Each row below holds a small network's activations on one input, seen along a few directions.
In each table, some parts of the input vary, and every possible input appears once, in random order.
Descriptions start from the smaller parts, as in this example, which fits no table here: ring(8) and (point or ring(11) or (values(3) and line(4))).
Shared parts are said once, and a part with two or three values counts as separate values.
In the rows, zero is written as 128.

Other details of the inputs vary at random and push rows far along three fixed directions, the same in every table; ignore that.

Rows:
r1: [113 114 141 121 142 167 138 101 167  70  98 127 149]
r2: [127 165 148 150 126 136 118 111 102 144 108 125 107]
r3: [115 141 128 107 111 140 142 130 135 140 118 127 114]
r4: [109 127  96  70 156 144 141 122 185 136 109 125 187]
r5: [127 164 137 144 121 109 121 122  91 130 100 114 130]
r6: [116 107 101  94 115 170 122 105 158 113  81 116 141]
r7: [157  94 149 167  98 126 124 117 102  79 139 152 105]
r8: [128  98 102 153 105 121 123 100 126 105 159 117 148]
r9: [141  90 121 139 120 120 105 142 116 147 146 132 109]
r10: [138 170 130 136 134 113 127 112  97 121 113 121  99]
r11: [118 116 117 130 114 154 118 105 143 118  88 103 142]
r12: [112 149 117 105 142 130 129 114 149 128 107 119 163]
r13: [143 106 149 194 105 127 120 116 109  81 138 148 115]
r14: [134 155 167 136 117 139 147 143  88  99 106 144 108]
r15: [131 161 129 125 115 115 123 126  82 129  99 131 116]
r16: [138 105 119 141 132  94  99 128 116 132 154 133 125]
r17: [121 135 118 117 150 114 122 125 127 128 100 119 119]
r18: [123 148 115 117 131 129 156 122 121 132 121 119 140]
r19: [133 149 126 130 129 110 126 125  86 128  92 126  99]
r20: [128 154 145 130 108 126 140 118 105 138 109 127  82]
r21: [110 135 117 109 158 114 130 155 144 147 115 112 156]
r22: [129 109 128 157 126 129 120 126 125 143 172 124 117]
r23: [136 156 148 127 118 122 119 154  88 163 121 133 107]
r24: [134 159 175 158 123 129 148 140 103 101 104 132 122]
r25: [114 134 131 109 148 149 116 117 157 140 100 114 140]
r26: [131 137 150 121 127 141 146 147 134 103 109 152 129]
r27: [113 119 100  63 162 139 148 114 180 124 122 123 150]
r28: [136 104 111 158  86 103 122  96  97 102 145 135  98]
r29: [109 123 104  73 169 135 143 110 186 122 124 117 150]
r30: [134 147 131 115 140 141 123 118 140 137 120 118 110]
r31: [137 163 147 142 119 126 132 146  92 170 127 133 119]
r32: [136 172 121 126 115 123 134 125  86 123 113 128 110]
r33: [130 164 140 101 167  90 131 172 110 178 147 145 119]
r34: [141 156 172 152 133 123 141 132 111 102 101 146  97]
r35: [132 176 130 146 122 118 132 121  94 124 113 112 124]
r36: [128 129 154 127 130 154 139  96 137  69  87 130 119]
r37: [134 163 140 129 106 139 124 121  92 144 107 135 107]
r38: [127 103 104 132 161 103 111 160 151 150 198 131 150]
r39: [101 145 123 106 145 110 148 146 156 143 133 116 148]
r40: [100  93  97  89 153 174 118 100 206 117  88 105 163]
r41: [141  83 110 149  91 140 105 111 126 127 139 125 146]
r42: [132 169 141 151 127 141 124 116 104 137 114 115 100]
r43: [143  43  80 166  87 104  88 130 106 111 186 142 138]
r44: [132 110 106 171  77 110 132 103  94 107 144 129 121]
r45: [129 105 122 150  98 123 134 139 125 148 163 129 124]
r46: [144 110 114 165 103 106  98  88  96 106 145 137 113]
r47: [130 130 129 121 117 150 110  80 135 111  80 114 115]
r48: [103 149 122 127 139 116 141 118 137 126 119 120 123]
r49: [142  82 111 136 101 141 118  97 131 117 158 129 114]
r50: [135 153 183 123 177 103 148 193 129 147 145 149 111]
r51: [126 115 115 154 135 108 124 124 116 130 172 127 127]
r52: [132  89 142 145 133 124 129 160 164 110 164 145 162]
r53: [118 164 127 127 105 113 147 124  93 124 111 131 102]
r54: [144  53 103 155 107 121 117 149 139 154 223 135 149]
r55: [123 170 134 148 134 115 122 109  95 130 109 128 117]
r56: [116 144 130 108 133 150 125 117 157 142 106 116 153]
r57: [112 164 157 124 145 106 146 183 130 187 151 120 119]
r58: [135 171 143 148 113 139 128 123 102 137 113 109 114]
r59: [120 144 124  64 170 139 137 188 172 182 154 130 147]
r60: [126 131 147  97 137 152 152 143 153  98 104 144 142]
r61: [117 114 139 122 142 165 141 101 176  71  92 130 151]
r62: [122 130 148 110 140 156 158 139 148 101 104 132 155]
r63: [131  69 103 133 119 142  98 103 156 115 129 119 128]
r64: [119 126 116 106 132 154 136 133 148 145  90 113 145]
r65: [144  85 113 136 100 137  99  97 131 123 149 139 123]
r66: [131 127 148 100 148 144 148 135 164 100  98 148 132]
r67: [135 102 162 162 134 109 127 180 119 125 186 142 142]
r68: [101 138 129 112 139 146 140 115 168 136 111 114 125]
r69: [140 162 148 104 160 116 133 179 120 185 153 132 103]
r70: [139  72 107 118 108 143  97  99 151 117 133 129 135]
r71: [137 156 134 125 126 108 121 117  87 129  97 129 105]
r72: [140 107 130 144 123 119 100 124 126 147 162 138 115]
r73: [124 144 106 110 106 143 125  84 118 100  88 132 137]
r74: [127 130 148 111 140 152 160 142 155 103 102 136 155]
r75: [128 166 126 126 115 122 147 119  84 125 116 128 108]
r76: [140 114 125 124 150 112 126 201 140 195 206 135 145]
r77: [118 118 106  90 112 175 140  90 161 110 105 117 139]
r78: [109 121 125  94 144 137 136 122 181 140 125 120 123]
r79: [144  75 138 141 113 137 123 119 131  79 148 148 126]
r80: [134  90  94  92 159 109 117 157 168 146 189 137 152]
r81: [128  91 103 155 118 116  95 100 126 108 143 126 143]
r82: [112 139 117 129 152 120 123 127 126 130 101 116 131]
r83: [138  85 134 143 126 130 138 159 154 112 160 153 159]
r84: [128 159 156 113 167 111 142 169 125 185 158 126 100]
r85: [122 165 156 123 155 116 147 178 122 188 157 117 124]
r86: [138 172 122 140 117 123 142 124  88 128 111 120 122]
r87: [138  89  97 146 100 119 109 109 118 113 140 128 156]
r88: [130 160 151 147 112 130 118 124  98 143  99 111 120]
r89: [119 110 125 119 165  70 128 187 148 176 206 141 123]
r90: [141  96  99 173  90 114 113 113  85 111 130 125 130]
Description of these inputs: ring(6) and (values(3) or (values(2) and line(6))).
Changing only the ring(6) part turns r81 into r87. The same change can be made to r2. Which row results?
> r31
Changing only the ring(6) part turns r45 into r78. The same change can be made to r76. Which row results?
> r30
Changing only the ring(6) part turns r66 into r52. The same change can be made to r27. Which row results?
> r8
Change only the line(6) part in r25. List by row number the other rows that result.
> r2, r22, r40, r42, r68
Change only the ring(6) part in r36. List by row number the other rows that result.
> r1, r14, r62, r67, r79
Change only the line(6) part in r70. List by row number the other rows that result.
> r9, r20, r49, r65, r69
Change only the values(2) part in r40. List by row number the other rows that result.
> r82

Rows:
r91: [131 146 136  86 131 159 147 143 155 161 107 130 152]
r92: [101  55  70 103 145 116 100 150 203 157 191 110 200]
r93: [119 155 152 129 108 154 147 144 131 113  89 127 143]
r94: [146 157 147 143 134  78 122 189  61 198 168 145  58]
r95: [108 172 119 124 130 135 139  93 137 141 115 103 111]
r96: [127 151 142  87 142 106 156 138 121 139 105 144 109]
r97: [117 168 123 104 147 119 166 161 107 149 108 135 146]
r98: [125 165 123  93 122 135 142  90 114  88  80 143 128]
r99: [162  72 146 174  91 133 107 144 102 104 181 147  91]
r100: [157  89 139 205  95 119  87 119  98 143 174 129 121]
r101: [156  67 133 184  83 119 106 128 104  87 168 161  89]
r102: [148  73 128 193 104  81  92  95  92 104 167 139  95]
r103: [136 155 152  85 143 143 147 159 125 161 117 131  98]
r104: [126 173 131 117 177 101 134 134 127 130 108 115 139]
r105: [136 156 123 117 101 159 129 103 113 149  88 111 123]
r106: [104 188 122  76 179 109 123 128 137 149 101 125 129]
r107: [133 125 128 102 101 181 138  93 139 120  91 130 130]
r108: [150  74  96 198  66 113  71  68  87 101 152 132  74]
r109: [103  55  97 109 169 113 111 169 210 154 194 115 206]
r110: [131  30  99 117 139 155  88 105 204 111 171 118 147]
r111: [131 148 157 130 119 182 140  90 148  96  57 116 141]
r112: [107  57 104 110 159 125 102 170 219 163 193 122 201]
r113: [153 153 152 160 102 116 118 156  48 189 158 133  75]
r114: [132 178 148 103 171 106 160 179 123 124 119 139 140]
r115: [102 150  91 110 153 124 132 120 136 143 101 109 154]
r116: [162 165 136 166 109  77 137 152  40 131 153 146 103]
r117: [112 170 106 102 151 115 153 154 103 163 109 119 139]
r118: [107 156 133  87 190 113 124 130 160 127 114 131 146]
r119: [129 159  82 100 106 148 138  50 117  72  52 102 136]
r120: [169  73 135 214  41 151 101  92  87  77 150 143 118]
r121: [116 174 163 116 148 134 174 160 141 133 134 134 118]
r122: [122 143 111 107 108 180 111  45 139  97  50  93  95]
r123: [164  64 138 203  48 159 101  90  88  76 155 148 105]
r124: [116 151 103  74 148 122 128 114 134 124 113 132 136]
r125: [113 151 152 139 132 137 150 134 126 105  89 113 150]
r126: [114 171 139 101 135 120 162 170 116 160 110 122 148]
r127: [142  83  91 189  53 109 102 105  68 115 167 116 129]
r128: [115  48 116 119 142 141 115 167 215 128 183 133 202]
r129: [119 121 123 120 138 150 115  79 161  97  78 120 109]
r130: [115 165 129  99 101 163 152 115 136 124  66 118 149]
r131: [118 167 115 117 108 144 154  91 119 129 111 108 107]
r132: [125 133 136 113 102 155 151  58 135  42  41 132 110]
r133: [130 136 115 104  88 173 141  53 133  72  42 130  99]
r134: [111  51  99 110 181 119 132 180 204 127 192 141 208]
r135: [107 170 133 123 181 109 146 157 123 155 107 118 147]
r136: [108 159 126 136 115 168 146  37 151  76  66  96 120]
r137: [146 159 174 182 134  81 120 151  54 109 153 159  92]
r138: [142 162 196 158 174  77 133 223  85 182 169 159  68]
r139: [133 165 154 144 159  47 116 181  69 202 169 139  73]
r140: [116 135 140 138 119 164 155  77 160  72 101 117 131]
r141: [125  36 103 120 138 162  92 107 207 129 172 125 170]
r142: [116 164 140 120 154 125 166 171 115 124 106 138 146]
r143: [141  83  94 217  34 126  73  67  80 102 146 114 120]
r144: [161  70 152 193  97 130  98 125  98  98 174 139  88]
r145: [134  50  93 121 154 120 116 128 194  78 177 135 193]
r146: [120 182 143 102 161 131 125 159 138 206 113 112 129]
r147: [146 179 130 165 146  55 112 167  52 174 168 127  99]
r148: [120 173 157  92 170 113 149 168 128 117 119 156 130]
r149: [132 119 105  94 104 174 121  77 137 111  87 105 102]
r150: [116 183 147  93 148 128 178 158 137 165 137 131 121]
r151: [151  76 103 163  82  85 102 102  78 120 172 140  90]
r152: [131 176 185 160 147  75 154 246  67 186 176 144 118]
r153: [116  45 124  82 193 102 126 175 223 132 192 151 171]
r154: [123 152 168 113 143 180 144 113 149 115  72 123 126]
r155: [120  50  90  98 148 144  88 140 204 175 196 126 166]
r156: [107 170 114  90 112 158 142 115 136 144  68 101 144]
What do these inputs look like to the network?
> ring(6) and (point or ring(10))
Changing only the ring(6) part turns r151 into r153. The same change can be made to r105. Which row results?
> r111
Changing only the ring(6) part turns r119 into r147. The same change can be made to r113. Which row results?
> r155
List by row number the other rows that have the ring(6) part in common with r110.
> r100, r102, r104, r109, r112, r118, r129, r135, r136, r141
Change only the ring(10) part in r133. List by row number the other rows that result.
> r91, r96, r97, r98, r103, r107, r116, r126, r130
List by row number the other rows that have the ring(6) part in common with r93.
> r99, r101, r114, r120, r121, r123, r132, r142, r148, r152
